Each row below holds a small network's activations on one input, seen along a few directions.
In each table, some parts of the input vary, and every possible input appears once, in random order.
A made-up example of a description, with smaller parts first: one of 4 places along a line, together with either a single point or (one of 2 separate values, together with one of 5 places around a ring) or one of 11 places around a ring.
Shared parts are said once, and a part with two or three values counts as separate values.
In the rows, zero is written as 128.

Other details of the inputs vary at random and push rows far along two fixed directions, the same in every table; ignore that.

Table:
R1: [123 132 113 129 116 101 118 122 118 113 141 108 146]
R2: [129 136 139 132 146 171 145 128 137 158 113 144 111]
R3: [127 129 145 129 148 163 143 132 134 155 112 154 108]
R4: [220  27 145 118 110 122 170 212 160 122 134  26  62]
R5: [118 139 122 138 133 132 128 124 129 131 132 129 135]
R6: [114 137 124 134 133 124 123 131 126 121 133 137 135]
R7: [115 137 120 132 132 122 126 129 125 123 133 138 131]
R8: [141 140 130 128 112 133 120 101 123 123 119 133 139]
R9: [121 128 112 137 121  91 120 134 123 111 144 122 140]
R10: [133 129 152 116 137 163 139 123 127 158 108 151 111]
R11: [124 133 109 128 116 100 119 122 119 113 141 109 144]
R12: [131 131 127 124 128 129 131 120 122 140 125 126 128]
R13: [118 129 130 128 137 130 123 129 131 121 128 141 130]
R14: [128 134 123 137 131 128 134 128 129 140 129 130 128]
R15: [119 138 116 137 133 126 128 123 127 127 134 128 137]
R16: [124 140 122 124 127 130 128 117 120 135 128 129 133]
R17: [118 130 128 128 134 120 122 127 129 124 129 142 133]
R18: [116 130 131 129 133 128 123 129 133 124 126 141 128]
R19: [117 141 121 138 131 126 124 124 127 128 133 130 140]
R20: [119 125 119 130 123  99 113 136 129 102 142 120 143]
R21: [118 130 135 128 134 129 120 130 131 122 127 141 132]
R22: [131 134 145 122 139 168 141 120 130 161 107 142 111]
R23: [120 125 115 130 123  99 115 134 130 102 141 121 139]
R24: [126 130 106 138 118  95 124 130 125 117 146 110 143]
R25: [125 126 152 125 147 169 137 133 139 146 110 153 111]
R26: [127 133 113 129 114  94 120 121 116 120 140 113 144]
R27: [131 139 127 136 118 127 118 111 129 112 125 143 138]
R28: [127 129 146 129 145 164 145 132 134 156 113 155 108]
R29: [222  31 135 110 102 120 170 196 154 126 136  16  69]
R30: [138 133 123 124 100 101 107 106 120  98 130 122 149]
R31: [116 128 111 136 121  95 119 133 126 106 143 118 139]
R32: [115 128 113 137 123  98 118 134 124 104 145 118 142]
R33: [124 133 115 128 116 100 116 122 117 113 141 110 147]
R34: [144 115 140 118 124 131 135 135 126 139 121 123 115]
R35: [124 128 143 128 147 170 144 132 136 149 114 152 108]
R36: [133 133 144 122 142 171 142 120 128 157 110 142 113]
R37: [140 121 125 131 131 139 142 139 135 140 128 115 115]
R38: [117 136 132 122 126 126 119 119 119 124 127 134 137]
R39: [137 136 110 141 106 104 114 111 128 102 137 115 150]
R40: [120 129 127 133 136 132 130 132 128 125 130 136 126]
R41: [123 139 126 126 128 131 124 119 121 132 128 128 137]
R42: [122 127 117 123 117  99 115 123 117 106 139 115 143]
R43: [118 122 114 129 123 101 116 133 130 101 143 121 140]
R44: [127 134 138 131 146 173 146 126 138 157 114 144 112]
R45: [131 131 150 116 140 168 138 124 129 153 107 148 110]
R46: [117 133 125 127 132 124 122 128 130 121 130 141 132]
R47: [120 129 118 123 114  97 114 123 119 110 137 116 141]
R48: [122 130 120 122 116  99 112 126 118 107 139 115 145]
R49: [129 136 142 132 146 172 143 130 137 158 113 143 114]
R50: [119 137 134 121 126 125 117 119 118 124 126 136 138]
R51: [132 134 133 130 118 126 113 111 133 109 123 145 140]
R52: [120 128 131 128 132 125 125 129 131 128 128 144 130]
R53: [129 128 149 115 140 170 139 123 129 152 109 148 111]
R54: [119 138 119 137 131 128 129 124 131 133 130 128 131]
R55: [119 131 129 130 131 119 122 128 129 125 129 144 133]
R56: [124 127 118 122 116  94 115 123 116 112 138 118 143]
R57: [127 133 122 135 133 129 133 127 130 139 129 128 128]
R58: [124 138 125 126 125 126 128 116 120 139 128 132 134]
R59: [136 116 132 130 134 137 139 144 135 130 126 123 112]
R60: [132 131 149 114 139 167 139 124 127 155 108 148 109]
Each input here is: one of 5 places around a ring, together with either a single point or one of 11 places along a line.
Changing only the place on the ring of 5 turns R47 into R31. The same change can be made to R60. Which row results? -> R7
Changing only the place on the ring of 5 turns R24 into R52. The same change can be made to R49. Which row results? -> R20
Change only the place on the ring of 5 in R23. List by row number the other rows that result. -> R2, R11, R45, R59
Which other rows agree with R12 in the place on the ring of 5? List them by row number. -> R1, R8, R11, R16, R22, R26, R29, R33, R36, R41, R58
